Each row below holds a small network's activations on one input, seen along a few directions.
Each table varies a few parts of the input and shows all the possible inputs, shuffled.
Descriptions start from the smaller parts, as in this example, which fits no table here: one of 5 places around a ring, together with either a single point or one of 9 places along a line or (one of 3 separate values, together with one of 6 places along a line).
Shared parts are said once, and a part with two or three values counts as separate values.
(in the rows, 128 means zero)

Other details of the inputs vary at random and push rows far along three fixed directions, the same in every table; ignore that.

Rows:
x1: [111 119 106 164 115 131 110 105  97 124 121 126 146]
x2: [133 167 107 122 118 132 126 116 115 180 145 129 120]
x3: [163 135 162  88 137 120 149 171 164 121 131 140  91]
x4: [154 169 124 130 112 128 126 103 133 155 140 114 135]
x5: [125 155 108  48 122 172  99 112 152 127 113 132 161]
x6: [ 90  97  92  99 129 164  98 112 129  94  96 125 169]
x7: [102  94 126 117 147 147 122 137 134  93 103 128 142]
x8: [150 170 125 129 119 130 116 114 120 157 154 123 139]
x9: [140 138 150  70 137 144 121 153 154 134 128 125 130]
x10: [134 139 125  86 142 124 147 169 150 149 122 127 111]
x11: [100  93 131 120 149 149 127 134 140  95 103 139 140]
x12: [109  84 148 134 146 127 139 159 136  90 109 131 114]
x13: [146 171 125 127 115 130 119 111 122 154 158 120 138]
x14: [146 168 127 119 108 123 125 100 118 154 149 123 133]
x15: [120 124  97 167 119 134 118  98 113 120 123 142 144]
x16: [160 130 164  89 135 119 153 166 167 123 131 153  87]
x17: [115 123  99 165 119 128 107 108 103 121 129 133 148]
x18: [144 168 132 127 107 129 130  98 130 158 141 109 136]
x19: [115 117  99 165 112 127 113  99 108 123 116 121 145]
x20: [148 167 129 128 116 125 119 108 126 161 146 114 139]
x21: [151 167 123 124 109 127 131 101 127 152 146 118 135]
x22: [148 128 169  76 137 124 137 168 154 131 133 130 104]
x23: [110 115 104 163 115 129 106 106  98 126 126 125 151]
x24: [146 171 128 127 114 132 134  93 130 153 145 132 136]
x25: [145 163 129 119 104 120 129  94 125 159 141 116 131]
x26: [151 171 120 124 113 127 126 104 124 148 150 122 135]
x27: [123 103 137 180 122  91 135 124 102 125 135 123 113]
x28: [ 96  92 127 114 147 149 115 137 127  95 105 124 147]
x29: [141 136 155  72 134 146 130 149 156 133 119 123 124]
x30: [124 103 143 186 122 102 146 123 101 125 129 119 113]
x31: [148 169 123 121 108 124 129  97 124 150 146 126 132]
x32: [143 120 174  98 153 106 167 194 148 149 133 140  62]
x33: [152 133 161  77 135 119 136 167 156 125 136 141 100]
x34: [119  87 141 138 147 124 141 163 141  86 113 134 110]
x35: [104  83 143 116 147 131 130 150 128  93 110 128 124]
x36: [147 174 122 129 115 129 122 109 127 150 156 123 138]
x37: [123 103 142 185 122  99 145 120 105 126 125 116 113]
x38: [153 142 149  85 140 142 139 153 169 125 126 146 113]
x39: [156 172 115 133 115 137 126 101 135 151 142 140 135]
x40: [151 118 185 102 133 118 155 181 157 128 126 127  84]
x41: [106 102 104 112 142 153 111 127 137  90 104 133 152]
x42: [124 112 133 182 127 101 138 122 108 122 141 144 116]
x43: [ 80  96  95  92 129 167  93 101 128 100  89 118 176]
x44: [ 89  97 109 104 141 161 101 122 124  96 101 125 164]
x45: [145 173 130 132 112 135 135 100 134 152 147 130 134]
x46: [ 95  87 128 113 143 147 118 128 134 100  96 115 148]
x47: [ 89  96  90 113 143 133 128 145 124 116 100 126 139]
x48: [120 109 135 195 131 108 139 129 111 118 140 138 118]
x49: [132 113 128 187 129 108 147 118 116 118 134 140 114]
x50: [114 110 124 185 141 107 150 140  98 149 135 126 100]
x51: [155 172 117 130 112 132 119 112 125 152 144 126 134]
x52: [129 111 127 181 122  99 137 125 103 117 136 130 113]
x53: [113 113 114 172 123 120 114 110 103 128 125 118 144]
x54: [162 124 176 113 139 115 163 182 169 119 132 150  77]
x55: [119 121 109 174 127 122 115 115 104 121 132 130 142]
x56: [101  81 144 127 146 126 126 153 133  96 111 120 125]
x57: [155 123 170 106 148  85 182 208 154 145 130 134  60]
x58: [148 166 122 124 104 125 111 108 123 163 141 123 136]
x59: [133 151 128  65 136 160 109 133 158 130 127 146 146]
x60: [145 171 126 128 118 128 126 101 127 153 155 136 138]
x61: [ 97  93 107 110 138 156 109 125 132  94 100 123 158]
x62: [129 105 131 183 118  97 144 123 106 120 132 126 110]
x63: [123 124  96 167 118 128 116 105 109 117 122 133 141]
x64: [112  81 137 117 137 119 133 146 139  94 107 127 116]
x65: [115 112 119 172 119 122 123 105 105 129 116 116 139]
x66: [145 168 129 126 112 130 123 108 124 157 154 115 140]
x67: [150 167 123 124 109 123 129  98 131 153 143 114 134]
x68: [129 169 110 114 124 124 133 102 116 175 149 125 120]
x69: [124 118 122 183 132 113 125 123 105 121 136 128 131]
x70: [124 103 137 181 122  95 137 127  98 124 139 126 114]
x71: [135 150 128  62 131 160 113 131 156 128 117 131 143]
x72: [155 169 113 124 110 123 129 100 129 144 149 129 130]
x73: [115 120 115 175 125 131 126 103 110 124 122 137 140]
x74: [ 88 106  96 100 138 164  94 113 132  97 106 145 170]
x75: [125 109 129 193 127 106 139 132 107 114 135 124 116]
x76: [145 172 129 127 111 132 127 106 123 154 149 116 136]
x77: [150 138 150  78 134 141 132 154 162 129 123 126 118]
x78: [ 81  95  98  93 129 169  95 107 124  98  92 122 175]
x79: [119 156  99  41 125 176  82 113 145 131 125 130 174]
x80: [114  97 121 122 148 141 124 142 140  90 108 132 135]
x81: [105  88 122 134 157 112 155 175 130 117 108 124 109]
x82: [115 104 134 195 140  99 159 149  99 144 139 126  85]
x83: [149 124 173  78 130 120 146 164 155 131 125 131  94]
x84: [115 112 115 174 123 122 116 115  99 127 129 122 143]
x85: [157 115 178 127 148  80 189 223 155 141 131 133  46]
x86: [ 92 104  89  99 133 164  93 115 127  92 102 130 169]
x87: [124 103 133 194 122 102 144 127 112 117 128 117 114]
x88: [148 173 125 133 121 133 122 107 130 155 152 136 140]
x89: [ 86 102  99 100 134 168 102 107 134  96  96 142 167]
x90: [123 104 139 184 127  96 136 125 102 125 134 119 116]
x91: [106  95 121 119 147 145 118 142 133  92 109 127 141]
x92: [124 134 132  82 146 142 134 158 144 154 127 134 108]
x93: [104  87 135 112 150 132 119 150 127  93 118 130 132]
x94: [148 130 161  72 136 123 130 166 150 128 137 138 104]
x95: [150 170 124 129 108 131 131 105 131 151 148 115 136]
x96: [126 112 135 185 126 104 143 122 105 119 131 127 115]
x97: [151 169 122 128 115 130 112 116 119 159 152 127 138]
x98: [130 143 132  58 128 162 112 128 153 133 114 122 147]
x99: [155 168 121 130 108 128 123 105 131 157 137 118 133]
x100: [126 105 130 190 133  69 171 156 104 138 131 127  81]
x101: [149 172 123 125 116 124 123 106 123 150 155 126 137]
x102: [109  84 145 120 142 127 140 146 141  95 110 146 114]
Each input here is: one of 6 places along a line, together with either one of 2 separate values or (one of 3 separate values, together with one of 5 places along a line).
The inputs of x20 and x56 match in every part but the place on the line of 6. If x91 is changed in the same way as x20 into x56, which row does it become? -> x75
The inputs of x67 and x64 match in every part but the place on the line of 6. If x93 is changed in the same way as x67 into x64, which row does it become? -> x94
Change only the place on the line of 6 in x72. List by row number the other rows that result. -> x3, x34, x41, x63, x80
Start at x25 and move only the place on the line of 6, one step at a time. The first step leads to x37. Which rows follow, in order? -> x18, x46, x65, x43
Change only the place on the line of 5 in x102. List by row number the other rows that result. -> x14, x25, x31, x83

Rows:
x103: [157 171 115  59 123 136 135 159 156 145 124 125 116]
x104: [138 164 103 144 118 106 136 118 109 146 172 126 124]
x105: [107  52 146 192 128  79 143 164  79 125 115 111  81]
x106: [142 158 118 149 112 109 132 122 106 175 132 102 126]
x107: [ 98 102 130  74 138 176 107 126 166  94  87 111 166]
x108: [ 63 105 104 137 126 163  96  50  93  96 117 118 192]
x109: [149 169 116 177 128 156  77 160  92 183 153 170 129]
x110: [166 160 154  64 114 123 120 136 169 128 147 162 116]
x111: [149 160  94 149 106 104 135 116 113 165 125 143 117]
x112: [166 155 119 151  93 101 110 101 120 136 140 142 122]
x113: [149 156  94 142 108  96 121 115 110 159 142 138 113]
x114: [ 92 102  94 149 116 153  91  77 102 100  97  98 193]
x115: [130  70 160 117 162  92 145 218 139 104 116 127  81]
x116: [103  66 121 197 140  75 149 155  98 105 133 158  91]
x117: [143 167  93 157 112 124 150 118 124 158 138 120 120]
x118: [ 74 101 107 154 129 164 110  62 107 104 101 114 173]
x119: [106 103 127  84 143 169 116 136 171  88  91 122 164]
x120: [157 141 146 143  86 113 112  97 102 154 142 106 124]
x121: [104  67 171 112 148 118 161 202 147 123  85 126  75]
x122: [ 79 111  74 144 127 159  97  46 108  84 120 152 192]
x123: [ 97  87 111 187 153 107 157 140  96  96 139 138 110]
x124: [112 114 101  64 127 160  86 121 149  69 107 119 167]
x125: [ 93 113  70 157 116 167 107  73 121  85 103 116 185]
x126: [160 158 180  58 124 132 117 144 163 136 154 122 127]
x127: [178 161 145  71 107 130 124 142 168 135 112 154 114]
x128: [118  98 128  74 140 147  93 139 149  82 109 116 164]
x129: [150 164 145 160 125 119 136  98 122 136 166 131 140]
x130: [ 98  72 136 207 143  97 158 163 109 124 104 112  97]
x131: [172 159 148  80 112 141 139 140 183 137 115 157 108]
x132: [146 163 108 152 117 107 136 127 111 167 135 113 133]
x133: [104  57 184 106 153  98 152 204 127 114 120 132  73]
x134: [160 162 176  77 138 149 139 139 176 140 130 124 112]
x135: [120  76 139 122 149 114 163 194 159 110  90 161  77]
x136: [ 98  61 151 201 152  77 149 169  90 113 139 119  94]
x137: [160 149 141 149 100 110 108 104 111 146 148 101 134]
x138: [137 165 107 159 121 119 146 120 127 171 137 114 132]
x139: [162 164 124 166 116 135 147  96 131 131 148 130 122]
x140: [107  62 149 208 157  70 159 181  96 106 145 132  92]
x141: [137 165 112 159 138 124 152 112 123 167 151 120 126]
x142: [118 159 133 139 123 115 142 101  98 174 154 121 120]
x143: [156 147 145 148  86 120 124  98 106 159 125 110 129]
x144: [168 166 140 184 114 163  67 143 103 159 152 173 137]
x145: [153 158 142 155 114 108 121 106 120 137 171 124 146]
x146: [ 94  91 138  70 127 175 112 123 157 100  80 118 153]
x147: [144 163 154 156 121 121 130  93 116 142 160 120 134]
x148: [ 97  75 169 108 165 126 161 185 145 118  95 130  79]
x149: [120  77 142 121 166 120 167 183 155 109 102 166  73]
x150: [132 164 120 150 139 113 147 112 110 161 169 127 132]
x151: [137 150 123 141  99 112 134 115  96 183 126 107 119]
x152: [150 160 137  45 129 131 114 153 148 163 137 104 120]
x153: [ 90  87 147  59 131 160  97 120 138  90 113 123 159]
x154: [ 85  79 139 190 161  99 150 143  93 114 133 122 111]
x155: [ 92 103  99 170 144 157 117  79 120  92 115 120 178]
x156: [159 159 122 162 113 131 141  85 134 142 138 154 120]
x157: [154 165 125  70 145 150 158 152 166 145 139 135 102]
x158: [165 168 155  64 118 132 125 144 168 115 158 138 121]
x159: [157 169 116  55 125 127 123 157 153 140 141 121 110]
x160: [ 98 117  66 145 111 158  93  73 106  81 101 112 194]
x161: [130 165 123 158 135 122 147 109 119 173 145 110 119]
x162: [ 94 121 103  58 145 186 105  98 151  66 120 136 181]
x163: [148 159 136  65 140 125 149 146 157 152 145 166  99]
x164: [113 107 121  71 138 162 100 134 155  87  90 118 176]
The inputs of x148 and x118 match in every part but one. If x150 is changed in the same way as x148 into x118, which row does it become? -> x129
The inputs of x107 and x130 match in every part but one. If x137 is changed in the same way as x107 into x130, which row does it become? -> x152
What is each input in this table made of? -> one of 2 separate values, together with either a single point or (one of 5 places along a line, together with one of 6 places around a ring)
Change only the place on the line of 5 in x122. List by row number the other rows that result. -> x108, x129, x147, x162
Change only the choice among 2 separate values in x136. List by row number the other rows that result. -> x126
